A small network was shown many inputs. Here are its activations along a few directions, one row for each input.
Each table varies a few parts of the input and shows all the possible inputs, shuffled.
A made-up example of a description, with smaller parts first: one of 3 separate values, together with either a single point or one of 11 places along a line or (one of 5 places around a ring, together with one of 6 places along a line).
Shared parts are said once, and a part with two or three values counts as separate values.

Other details of the inputs shift rows strongly along three fixed directions, in all tables alike. That doesn't count.

A family of inputs:
x1: [-1.52  1.53 -0.91 -1.44 -4.39  1.67 -0.36  1.43  2.27  0.28 -3.31 -2.18
 -1.46]
x2: [ 1.59  3.09 -2.43  1.74 -6.06 -3.82 -5.82  1.33 -2.28  0.60  0.46 -0.72
  3.56]
x3: [-0.09 -1.84 -0.17  1.45  1.80  0.31 -2.09 -0.61 -2.92 -2.20  2.87  1.12
  1.06]
x4: [-0.22 -2.75  0.55  2.32  2.12 -1.45 -0.56 -0.90 -2.11 -2.55  2.77  1.57
 -0.60]
x5: [ 0.15 -0.03 -0.53 -1.34 -0.17  0.98  1.73 -2.07  0.60 -3.16 -0.32 -0.84
 -3.91]
x6: [ 0.22  1.68 -0.14  1.26 -0.08 -2.82 -1.37  1.80 -1.68 -0.56  2.20 -1.06
  1.31]
x7: [-2.93  6.08  2.22 -6.27 -5.95 -0.36  4.38  4.14  4.61  6.46 -5.98 -6.96
 -0.77]
x8: [-1.69 -0.58  0.74 -1.28  6.45  3.66  5.82  2.70  3.54  4.50 -2.23  1.89
  0.87]
x9: [-0.44 -0.69 -0.84 -0.45 -1.78  4.50  0.44 -1.82  0.01 -1.14 -1.26 -1.49
 -2.68]
x10: [ 0.32 -1.16 -0.54  0.66  2.04 -1.63 -1.00 -1.53 -0.67 -3.75  2.88  1.28
 -0.21]
x11: [ 0.92  3.00 -1.48  1.96 -3.84 -3.19 -4.92  2.24 -1.36  0.09  1.23  0.14
  5.00]
x12: [ 0.18 -0.56 -0.16 -0.72 -0.93  3.34 -1.28 -1.26  3.05 -2.30 -1.17 -1.34
 -2.85]
x13: [ 0.64 -0.99  1.18  0.82  9.12 -2.48  5.85  3.16  0.64  4.97  0.17  4.26
  2.20]
x14: [-0.14 -0.79 -1.29 -1.73  0.24  0.31  0.89 -2.11  0.80 -2.37 -0.51 -1.15
 -4.30]
x15: [ 0.93 -1.08 -0.78 -0.72 -1.27  2.68 -1.16 -1.93  2.41 -1.17 -1.85 -0.98
 -3.68]
x16: [-0.73 -1.46 -1.60 -0.85 -1.37  3.83 -0.40 -1.86  0.19 -0.34 -1.44 -1.80
 -3.06]
x17: [ 0.60 -1.25  2.27  1.57  7.60 -0.94  4.30  3.33  3.85  4.87 -0.49  6.51
  3.26]
x18: [-0.22 -1.49  1.97 -2.26 -1.00  2.09  1.29 -4.17  0.05 -1.37 -1.22 -2.09
 -1.20]
x19: [-0.10 -2.60  2.00 -0.19  1.27 -0.54 -1.48 -3.72 -1.25 -1.92  1.97  0.07
  2.57]
x20: [-0.35  4.71  1.63 -3.72 -2.28 -3.30  2.72  3.15  1.83  7.10 -3.18 -3.27
  3.04]
x21: [ 0.38  1.83 -0.03  1.67  0.09 -6.04 -0.81  2.30 -1.17  0.44  2.99  2.43
  2.88]
x22: [-0.43 -3.14 -0.22  2.85  1.03  0.58 -1.91 -1.22 -1.97 -1.07  2.56  2.87
  1.54]
x23: [-0.19 -2.76 -0.62 -0.12  2.02  1.92  0.04 -1.63 -1.92 -1.02  0.41  0.39
 -2.13]
x24: [ 0.00 -0.62 -0.97 -0.68 -1.80  3.80  0.10 -1.95  1.05 -2.18 -2.63 -0.72
 -2.28]
x25: [-0.33  0.90  0.51  2.13  0.54 -3.38 -1.14  3.13 -2.91  2.19  2.40  2.28
  3.66]
x26: [ 2.95  4.28 -0.70  2.50 -6.32 -3.50 -5.44  1.33 -1.26  0.05  1.49 -0.38
  2.80]
x27: [ 0.10 -2.00  0.14  0.27  1.62  2.59  0.89 -1.57 -2.11 -1.81  0.60  0.71
 -1.73]
x28: [ 0.41 -1.31  0.19  0.56  1.32  1.18  1.31 -1.68 -1.28 -2.63  0.58 -0.53
 -2.86]
Each input here is: one of 4 separate values, together with either a single point or one of 6 places along a line.
Question: The inputs of x17 and x12 match in every part but the choice among 4 separate values. If x7 is changed in the same way as x17 into x12, which row does it become?
Answer: x19
Question: Change only the choice among 4 separate values in x23. List by row number the other rows that result.
Answer: x3, x25, x27
Question: Which other rows agree with x13 in the choice among 4 separate values? List them by row number.
Answer: x2, x14, x15, x16, x20, x23
Question: Which other rows agree with x27 in the choice among 4 separate values? List them by row number.
Answer: x5, x9, x18, x24, x26, x28

A family of inputs:
x29: [ 1.70 -3.36  1.40  2.88  5.55 -2.86  1.91 -2.22 -1.56 -1.57  3.29  4.47
  1.84]
x30: [-0.33  3.16  1.20 -0.48  0.80  0.80  2.54  3.63  1.49  5.47 -2.59 -0.63
  3.74]
x31: [-0.27  4.14 -0.73  0.07 -2.42 -2.18  0.86  4.49  3.21  4.58 -2.86  0.29
  1.53]
x32: [ 0.78  1.78  0.70 -1.24 -0.15 -1.59  0.19  0.10  0.96  2.13 -0.97  0.03
  3.54]
x33: [ 1.79 -4.07  1.60  2.51  3.57 -3.53 -1.64 -3.75 -2.93 -2.05  3.72  4.17
  1.61]
x34: [-0.75 -0.19  1.05 -3.74  2.14  0.49  4.24 -0.67  3.24  3.20 -2.83 -0.38
 -0.76]
x35: [-1.84  1.02  1.07  0.78 -0.10 -3.57 -1.98  3.97 -1.47  0.30  3.56  0.35
  3.98]
x36: [-1.15  2.43  0.97  0.83 -1.53 -5.22 -2.59  3.31  0.54 -0.24  2.89 -0.29
  3.95]
x37: [ 0.05 -4.13 -1.63  3.32 -1.95  1.83 -4.93 -3.11 -2.97 -4.42  2.41  1.98
 -1.10]
x38: [ 0.13 -1.00  0.90 -1.76 -1.88  4.83  0.15 -2.83  2.93 -2.21 -2.94 -2.65
 -2.81]
x39: [-0.20 -0.17 -0.24 -2.19  1.02  3.58  2.86 -2.35  1.83 -3.56 -1.64 -1.60
 -5.74]
x40: [ 0.31  2.17  0.37  1.79 -1.84 -1.07 -1.30  3.18 -0.87  3.46  0.75  1.97
  4.18]
x41: [ 1.04 -3.71  1.37  2.42  4.98  1.30  0.81 -1.68  1.38 -0.14  1.22  6.15
  2.21]
x42: [ 0.52 -3.50 -0.72  1.69  2.24  1.89 -1.33 -3.96 -4.25 -6.18  2.98  1.77
 -2.42]
x43: [ 0.37  1.71  0.03  0.16 -2.21 -4.22 -2.17  1.01 -3.10  3.12  1.38 -0.54
  4.32]
x44: [-0.78  3.37 -0.48 -1.42 -8.27 -2.06 -3.26  0.16 -2.64  0.39 -0.53 -6.20
 -2.18]
x45: [-1.35 -0.29  1.26 -2.97  4.42  3.15  5.66  0.93  2.49  4.35 -3.65 -0.30
  1.11]
x46: [-0.98 -0.29 -0.46 -1.72 -4.29  2.35  0.69 -1.77 -1.40 -3.32 -1.17 -5.20
 -5.50]
x47: [ 1.66  3.70 -3.20  1.46 -5.85 -2.67 -5.21 -0.30 -1.49 -2.86  1.98 -2.88
 -0.76]
x48: [ 0.74 -1.82 -1.87 -0.22 -0.90  2.15 -1.80 -1.42  1.35 -3.25 -1.16 -0.63
 -4.44]
x49: [-1.05  0.65 -1.93 -2.01  0.68  4.47  2.67  0.47  1.69 -0.11 -1.99 -2.85
 -5.23]
x50: [-0.39 -1.61 -0.65 -0.18  5.99  2.13  3.62  2.80  1.57  2.91 -1.85  2.96
 -1.07]
Question: What is each input in this table made of?
Answer: one of 2 separate values, together with either a single point or one of 10 places around a ring
Question: The inputs of x30 and x38 match in every part but the choice among 2 separate values. If x50 is changed in the same way as x30 into x38, which row does it become?
Answer: x48
Question: Change only the choice among 2 separate values in x45. List by row number the other rows that result.
Answer: x32
Question: Change only the choice among 2 separate values in x35. List by row number the other rows that result.
Answer: x36

A family of inputs:
x51: [ 0.12 -1.51  0.23 -0.05 -2.51  2.04 -3.15 -2.60  0.42 -3.90  0.68 -0.99
 -0.15]
x52: [-0.94 -2.30 -0.67  1.74 -2.92 -1.08 -4.67 -0.89 -2.00 -3.08  2.21  0.50
  0.36]
x53: [ 1.21  1.69 -0.91 -1.50 -2.97  0.12 -0.25  0.02  0.46  2.20 -2.60 -2.33
 -1.64]
x54: [ 1.11 -2.35 -0.57  0.78 -1.67 -0.41 -3.74 -3.75  0.16 -2.88  0.96  0.35
 -1.39]
x55: [-1.71 -1.78  0.73 -2.04  2.31  0.58  1.78 -1.96 -0.79 -1.92  0.72 -1.57
 -1.42]
x56: [ 0.37 -1.18  0.14 -0.33  1.05  2.67  0.30 -1.70  2.58 -2.07 -0.32  0.99
 -1.08]
x57: [ 1.52 -0.53 -0.74  0.77 -0.10  0.27 -0.27 -1.81  0.59 -0.99 -0.81  1.50
 -0.43]
x58: [ 1.64  4.43 -1.10  1.95 -3.22 -2.28 -2.94  3.26 -2.18  1.61  0.65 -0.30
  3.35]
x59: [ 2.13 -2.31  0.30  4.25  6.91 -1.01 -0.42  0.03 -1.19 -0.81  3.08  6.98
  3.74]
x60: [ 0.60 -0.10  1.38  0.18  1.80 -3.10  0.01  1.46  1.31  3.65 -0.20  2.07
  3.85]
x61: [-0.34 -0.88 -0.62  2.43 -2.89 -1.31 -5.20  0.01 -1.63 -2.73  2.75 -0.51
  1.62]
x62: [ 1.92  0.85 -1.03  0.84 -2.08  0.56 -2.50 -1.16 -0.12 -2.29  0.71  0.22
 -0.16]
x63: [-0.65  0.31 -0.60 -0.29 -2.04  2.93 -1.61 -0.88  1.99 -3.21 -0.84 -1.47
 -2.72]
x64: [-0.49 -3.63 -0.25  0.30  6.76  4.18  4.17 -0.19  2.83 -0.37 -1.18  2.85
 -3.32]
x65: [ 0.53  0.50  1.04 -0.45  1.52 -1.66  2.67 -0.03 -0.08 -0.45  0.49  0.03
 -2.15]
x66: [-0.28  0.82 -1.32  1.55 -2.80 -0.67 -3.24  0.96  0.33 -1.59  1.33 -0.85
 -0.38]
x67: [-0.26 -2.24  0.50  2.45  6.52 -2.38  2.13  2.56  0.89  2.64  1.63  6.73
  3.16]
x68: [-0.10  3.02  1.67 -0.56  0.37 -4.24  2.57  2.72  0.99  2.20  0.63 -0.13
  0.79]
x69: [-1.21  3.00  2.55 -1.76  0.45 -3.00  3.85  3.15  0.19  4.14 -0.37 -1.34
  1.65]
x70: [-1.20 -0.75  0.27 -0.15 -1.41  3.24 -1.72 -1.32 -0.25 -2.27 -0.20 -1.44
 -0.69]
x71: [-2.22 -4.58  1.09 -0.42  6.38  4.87  4.05 -0.65  2.07  0.36 -0.94  1.84
 -1.55]
x72: [-0.49 -0.31  0.15 -2.38  0.47  5.38  2.79 -1.10  1.92  0.58 -2.72 -1.62
 -2.25]
x73: [-0.69  0.44  0.42 -1.48 -2.72  0.93  0.00 -0.51  2.32  0.03 -2.49 -1.66
 -0.13]
x74: [ 0.56 -3.72 -1.43  2.60  1.16  0.51 -1.96 -1.77 -3.25 -2.34  1.97  2.94
 -0.81]
x75: [-2.31  0.12  0.59 -3.93  0.08  0.91  2.54 -0.31  1.97 -1.55 -1.57 -4.05
 -3.29]
x76: [ 0.65 -4.73 -0.24  4.19  5.28  0.57 -1.42 -1.71 -3.44 -1.21  3.95  4.64
  2.65]
x77: [-0.49  3.56  0.76 -1.19 -2.17 -1.57  1.43  2.77  1.34  4.91 -2.42 -0.85
  3.55]
x78: [-0.23  5.69 -0.29 -0.41 -3.09 -0.61 -0.05  4.75 -0.09  4.52 -1.58 -2.16
  2.80]
x79: [ 0.98 -0.09 -0.86 -1.45 -1.56  1.10 -0.25 -1.58  1.83 -0.05 -2.29 -1.36
 -3.48]
x80: [-0.65 -0.60  0.55 -1.43 -1.31  3.50 -0.16 -1.66  0.96 -1.13 -0.93 -1.52
 -0.58]
x81: [ 0.37  1.61  0.26 -0.26 -3.69 -2.63 -2.90  0.29 -0.94  2.40  0.01 -1.42
  2.54]
x82: [ 0.48 -1.24  0.69 -0.46  8.29 -1.45  5.48  0.82 -0.65  1.82  0.75  2.97
  1.04]
x83: [-0.69  1.05 -0.28  2.08 -2.20 -3.89 -3.10  2.72 -2.94  2.17  2.30  1.47
  4.39]
x84: [-0.85 -0.73 -1.11 -1.11  1.02  4.54  2.73  0.66  1.67  0.33 -2.64 -1.65
 -4.18]
x85: [ 2.41  3.24 -0.64  1.31 -1.68 -1.86 -1.47  2.03 -1.40  2.02  0.67  0.83
  3.77]
x86: [-0.36  3.19 -1.65 -0.29 -3.15 -1.58 -0.22  3.83  0.67  2.34 -1.39 -0.70
 -1.01]
x87: [-0.77  3.07 -0.30 -2.00 -0.76 -2.99  1.09  1.72  1.01  0.10  0.19 -2.45
 -0.66]
x88: [ 0.66  0.88 -1.19 -0.37 -0.63 -2.45 -1.14 -1.06 -1.81 -3.08  1.88 -1.54
 -1.67]
x89: [ 0.38  1.61  0.77 -0.18  2.59 -1.46  3.38  2.31  3.59  4.09 -2.06  2.81
  2.71]
x90: [-0.50 -2.10  1.40 -0.68  1.54  1.07  2.25 -2.71 -1.90 -1.60  0.91 -0.88
 -2.65]
x91: [-0.60  0.07 -0.31 -2.20 -1.73  3.90  2.14 -1.65  1.43  0.93 -3.64 -2.31
 -2.37]
x92: [ 0.50  2.87  0.69 -1.07 -1.63 -2.19  2.18  1.44 -1.28  1.37 -0.35 -2.33
 -1.34]
x93: [-0.96  1.19  3.10 -1.26  3.39 -3.16  4.72  3.01  1.55  3.36 -0.15  0.70
  1.82]
x94: [ 0.53 -0.66 -0.57 -0.85 -2.63  1.12 -1.75 -2.36 -0.90  0.40 -1.00 -1.98
 -1.37]
x95: [ 0.62 -0.81 -0.72  1.34 -0.20 -3.02 -3.08 -2.42 -5.35 -3.02  4.32 -0.50
  1.56]
x96: [-1.58 -0.15  0.53 -1.35 -1.17  3.52 -0.26  0.02  2.43 -1.82 -1.89 -2.05
 -1.77]
x97: [ 1.22 -0.83 -1.10  0.06 -2.06  2.01 -0.65 -2.79 -0.59 -1.62 -1.57 -0.56
 -1.68]
x98: [ 0.09 -3.12 -1.31  3.08 -0.90 -0.51 -4.13 -1.95 -4.70 -2.20  3.33  2.11
  0.99]
Question: The inputs of x73 and x91 match in every part but one. If x93 is changed in the same way as x73 into x91, which row does it become?
Answer: x90
Question: The inputs of x54 and x79 match in every part but one. If x68 is changed in the same way as x54 into x79, which row does it become?
Answer: x65
Question: What is each input in this table made of?
Answer: one of 6 places around a ring, together with either one of 2 separate values or one of 6 places along a line
Question: Change only the place on the ring of 6 in x70. List by row number the other rows that result.
Answer: x58, x59, x63, x78, x96
Question: Change only the choice among 2 separate values in x69. List by row number the other rows that result.
Answer: x55
